A small network was shown many inputs. Here are its activations along a few directions, one row for each input.
In each table, some parts of the input vary, and every possible input appears once, in random order.
A made-up example of a description, with smaller parts first: values(3) and (point or ring(9) or (ring(5) and line(6))).
Shared parts are said once, and a part with two or three values counts as separate values.

Other details of the inputs vary at random and push rows far along two fixed directions, the same in every table; ignore that.

Table:
R1: [ 0.60  3.02 -3.71 -0.54 -7.08 -1.01  3.34 -0.72  0.17 -3.11  4.19 -0.04
  1.43]
R2: [ 3.01 -5.35  2.96 -2.13  4.07  0.83 -2.17  4.11  1.95  5.46  1.30 -4.63
  0.88]
R3: [ 0.34  3.16 -3.65 -0.59 -7.05 -1.50  3.15 -0.45  0.28 -2.84  4.48 -0.26
  0.87]
R4: [-0.87  3.85 -2.29  2.49 -3.48  1.13  5.43 -1.16 -2.33 -3.20  4.83 -2.08
 -1.14]
R5: [-3.65 -0.80 -0.01 -1.50  2.31 -4.37 -6.92 -0.37  1.25 -3.70 -3.60  4.89
 -2.65]
R6: [-0.42  1.40 -0.44  0.78 -7.66  2.60  3.71 -0.46 -1.17 -1.60  5.06 -0.18
 -0.82]
R7: [-0.70  1.62 -0.34  0.68 -7.49  2.24  3.60 -0.19 -0.79 -1.39  5.43 -0.22
 -1.43]
R8: [-5.82  0.25  1.40  1.44  6.25 -1.24 -5.54 -1.34 -1.10 -4.21 -3.82  3.56
 -4.70]
R9: [ 4.15 -2.23  0.85  0.47  7.08  0.88  1.54  1.60  0.17  5.16 -1.89 -5.17
  2.69]
R10: [-0.53  1.57 -0.35  0.76 -7.57  2.42  3.62 -0.31 -0.95 -1.52  5.23 -0.18
 -1.14]
R11: [-6.18  1.78  1.89  2.05  5.23 -1.09 -4.32 -3.48 -1.89 -3.79 -6.62  6.41
 -4.28]
R12: [-3.87  0.75 -0.01 -1.16  1.50 -2.97 -5.65 -2.48  0.57 -3.01 -6.34  7.51
 -1.19]
R13: [ 4.35 -2.26  0.87  0.52  7.01  1.05  1.60  1.50  0.04  4.98 -2.14 -5.07
  2.88]
R14: [ 5.26 -2.74 -0.61 -2.67  3.44 -2.20 -0.45  2.94  3.22  6.25 -0.93 -4.12
  4.36]
R15: [ 4.05 -4.27  2.76 -1.06  2.90  2.19 -0.53  2.37  1.37  6.58 -1.42 -2.80
  2.72]
R16: [-4.81 -0.76  3.65  0.53  0.77  0.99 -5.69 -2.98 -1.11 -2.42 -6.63  8.17
 -3.03]
R17: [-0.65  3.81 -2.31  2.50 -3.54  1.32  5.51 -1.26 -2.48 -3.35  4.61 -2.02
 -0.93]
R18: [ 5.73 -2.80 -0.66 -2.56  3.31 -1.27 -0.22  2.68  2.81  5.71 -1.75 -3.76
  5.47]
Each input here is: values(3) and (point or line(5)).
- Changing only the values(3) part turns R14 into R11. The same change can be made to R12. Which row results? => R17
- Which other rows agree with R16 in the values(3) part? List them by row number. => R2, R6, R7, R10, R15
- Which other rows does R2 become when the values(3) part takes its other values? List them by row number. => R5, R8

Table:
R19: [ 0.27  0.74 -0.12  0.48 -1.03  0.17  1.28 -0.60 -0.45  0.65 -0.41  0.76
  0.23]
R20: [ 0.05 -0.71  0.46 -0.47 -1.16  1.03 -0.54  0.12 -0.09 -1.24  0.78 -0.02
  0.61]
R21: [ 0.33 -0.83  0.71 -0.02 -1.52  1.00  0.08 -0.05 -0.45 -0.27  0.47  0.42
 -0.22]
R22: [-0.41  1.22 -0.96  0.87  0.13 -0.37  1.00 -0.48  0.09  0.14  0.12 -0.20
 -0.26]
R23: [ 0.17  0.63 -1.13  0.38 -0.26 -0.34  0.26 -0.32  0.12 -0.82  0.11 -0.22
  0.39]
R24: [ 1.07 -0.32 -0.51 -0.38 -1.69  0.29  0.13 -0.22 -0.47 -0.88 -0.50  0.71
  1.26]
R25: [-0.81  0.38  0.00  0.27  0.43 -0.26  0.39  0.29 -0.53 -0.31  1.31 -0.67
 -1.36]
R26: [-0.68  0.22 -0.03  0.17  0.34 -0.27  0.21  0.35 -0.52 -0.55  1.32 -0.65
 -1.17]
R27: [-0.04 -0.31  0.86  0.34 -1.26  1.01  0.62 -0.15 -0.45  0.43  0.41  0.38
 -0.77]
R28: [ 0.09 -1.21  0.77 -0.59  5.30 -1.70 -2.24  0.14  0.66  1.63 -3.76  0.45
  0.12]
R29: [-0.34  1.06 -0.95  0.19  0.55 -1.13  1.08 -0.30 -0.21 -0.47  0.40 -0.41
 -0.44]
R30: [ 0.66  0.16 -1.25 -0.03 -0.64 -0.31 -0.40 -0.06  0.11 -1.66  0.02 -0.27
  0.94]
R31: [-0.68  0.19  0.69  0.10 -0.66  1.04  0.44 -0.17 -0.11  0.06  0.69 -0.15
 -0.42]
R32: [-0.24  1.29 -0.28  0.21 -0.38  0.23  1.10 -0.67 -0.07  0.25 -0.10  0.24
  0.47]
R33: [-0.28 -0.27 -0.15 -0.12  0.07 -0.28 -0.30  0.52 -0.49 -1.27  1.36 -0.57
 -0.59]
R34: [-0.54  0.06 -0.07  0.08  0.25 -0.27  0.04  0.41 -0.51 -0.79  1.33 -0.62
 -0.97]
R35: [ 0.54  0.43 -0.23  0.23 -1.22  0.20  0.93 -0.47 -0.45  0.18 -0.42  0.76
  0.55]
R36: [ 0.03  0.98 -0.39 -0.04 -0.57  0.26  0.74 -0.58 -0.06 -0.23 -0.11  0.23
  0.79]
R37: [ 5.84 -4.31  1.62 -1.20  3.58  1.38  1.22  3.33  1.64  7.41  0.30 -5.67
  3.38]
R38: [ 0.14  0.89 -0.07  0.61 -0.93  0.16  1.46 -0.65 -0.46  0.90 -0.40  0.75
  0.07]
R39: [ 0.30  0.54 -1.03 -0.23  0.15 -1.13  0.35 -0.05 -0.15 -1.46  0.37 -0.41
  0.22]
R40: [ 0.66  0.27 -0.28  0.10 -1.32  0.21  0.76 -0.41 -0.44 -0.06 -0.44  0.77
  0.72]
R41: [ 0.14  0.67 -1.01 -0.13  0.25 -1.13  0.53 -0.12 -0.16 -1.21  0.38 -0.41
  0.06]
R42: [-3.20 -1.40  2.25  0.29  4.50 -0.71 -5.72 -0.99  0.13 -1.09 -5.56  4.31
 -2.09]
R43: [ 0.32  0.49 -1.16  0.27 -0.36 -0.34  0.06 -0.26  0.12 -1.06  0.10 -0.22
  0.54]
R44: [-0.55  0.01  0.65 -0.01 -0.75  1.03  0.26 -0.14 -0.10 -0.18  0.70 -0.14
 -0.24]
R45: [-0.10  1.14 -0.33  0.08 -0.47  0.25  0.92 -0.63 -0.06  0.01 -0.11  0.24
  0.63]
R46: [-0.39  1.44 -0.23  0.34 -0.28  0.22  1.29 -0.71 -0.07  0.49 -0.10  0.24
  0.31]
R47: [ 0.20 -0.66  0.76  0.10 -1.43  1.00  0.26 -0.09 -0.45 -0.03  0.45  0.41
 -0.41]
R48: [-0.62 -0.38 -0.45 -2.32 -2.98 -1.88 -1.61  1.62  2.48  1.30  1.73  1.50
 -0.76]
R49: [ 0.65 -1.24  0.59 -0.28 -1.74  1.00 -0.37  0.09 -0.46 -0.86  0.52  0.49
  0.25]
R50: [-0.16 -0.12  0.91  0.45 -1.17  1.01  0.79 -0.18 -0.46  0.67  0.38  0.37
 -0.96]
R51: [ 5.39 -2.87 -0.28 -0.85  4.60 -0.02  1.06  2.86  2.09  6.22 -0.15 -5.83
  3.94]
R52: [-0.91  0.50  0.10  0.95 -0.07  0.43  0.39  0.12 -0.08  0.22  0.90 -0.57
 -1.25]
R53: [-0.25 -0.33 -0.09  0.45 -0.51  0.40 -0.47  0.40 -0.03 -0.98  0.98 -0.44
 -0.28]
R54: [-0.29 -0.32  0.57 -0.21 -0.93  1.02 -0.09 -0.04 -0.09 -0.65  0.74 -0.10
  0.14]
R55: [ 0.57 -1.49  1.56 -0.29  3.66 -0.40 -2.07 -0.22  0.37  2.63 -4.59  1.75
  0.70]
R56: [-0.20 -0.95  0.79 -0.38  5.49 -1.69 -1.85  0.03  0.63  2.15 -3.72  0.41
 -0.20]
R57: [ 0.17  0.83 -0.44 -0.17 -0.67  0.28  0.56 -0.53 -0.06 -0.46 -0.12  0.23
  0.94]
R58: [-0.77  0.34  0.06  0.85 -0.15  0.42  0.21  0.18 -0.07 -0.02  0.92 -0.55
 -1.06]
R59: [ 0.67  0.23 -1.10 -0.53 -0.13 -1.12 -0.12  0.12 -0.15 -2.06  0.31 -0.45
  0.61]
R60: [-0.02  0.79 -0.99 -0.02  0.35 -1.13  0.71 -0.19 -0.18 -0.96  0.40 -0.41
 -0.11]
R61: [-0.28  0.07  0.96  0.56 -1.08  1.03  0.96 -0.20 -0.47  0.90  0.36  0.34
 -1.15]
R62: [ 0.29  0.66 -0.50 -0.31 -0.78  0.30  0.38 -0.48 -0.06 -0.70 -0.14  0.22
  1.10]
R63: [-0.27  0.39 -1.21 -2.24 -3.29 -3.13 -1.28  0.42  2.60  1.40  0.85  1.23
  0.33]
R64: [ 0.56  0.24 -0.66 -0.65 -1.06  0.35 -0.06 -0.32 -0.08 -1.29 -0.21  0.16
  1.48]
R65: [-0.80  0.37  0.74  0.22 -0.57  1.04  0.61 -0.20 -0.12  0.30  0.67 -0.16
 -0.61]
R66: [-3.35 -1.31  2.22 -0.27  5.10 -1.42 -5.66 -0.94 -0.35 -1.48 -5.29  4.35
 -2.47]
R67: [-0.43 -0.16  0.62 -0.11 -0.85  1.02  0.09 -0.10 -0.09 -0.42  0.72 -0.12
 -0.05]
R68: [-0.12  0.92 -1.05  0.62 -0.06 -0.35  0.63 -0.40  0.10 -0.34  0.12 -0.21
  0.06]
R69: [ 0.09 -0.73 -0.19  0.20 -0.73  0.40 -0.92  0.54 -0.02 -1.58  1.02 -0.38
  0.19]
R70: [-0.92  0.56  0.79  0.33 -0.48  1.04  0.78 -0.23 -0.13  0.54  0.66 -0.17
 -0.79]
R71: [ 0.06 -0.65 -0.25 -0.37 -0.15 -0.28 -0.74  0.67 -0.48 -1.87  1.40 -0.50
 -0.11]
R72: [-0.94  0.54  0.04  0.37  0.52 -0.26  0.56  0.24 -0.54 -0.07  1.29 -0.70
 -1.55]
R73: [-0.27  1.07 -1.01  0.75  0.04 -0.36  0.82 -0.44  0.10 -0.10  0.12 -0.21
 -0.10]
R74: [-0.51  0.00 -0.01  0.65 -0.33  0.41 -0.13  0.28 -0.05 -0.50  0.95 -0.50
 -0.67]
R75: [-0.65  0.16  0.03  0.75 -0.24  0.42  0.04  0.23 -0.06 -0.26  0.94 -0.52
 -0.86]
R76: [ 0.78  0.10 -0.35 -0.03 -1.42  0.24  0.58 -0.36 -0.45 -0.30 -0.45  0.76
  0.88]
- Changing only one part turns R26 into R28. The same change can be made to R53. Which row results? => R43
- Changing only one part turns R32 into R65. The same change can be made to R23. Which row results? => R42
- What do these inputs look like to the network? => values(2) and (point or (line(4) and (point or line(6))))
- Which other rows does R20 become when the line(4) part takes its other values? List them by row number. => R49, R69, R71
- Which other rows does R45 become when the values(2) part takes its other values? List them by row number. => R31
- Start at R61 and move only the line(6) part, one step at a time. The first step leads to R50. Which rows follow, in order? => R27, R37, R47, R21
- Which other rows does R66 become when the line(6) part takes its other values? List them by row number. => R25, R26, R33, R34, R72
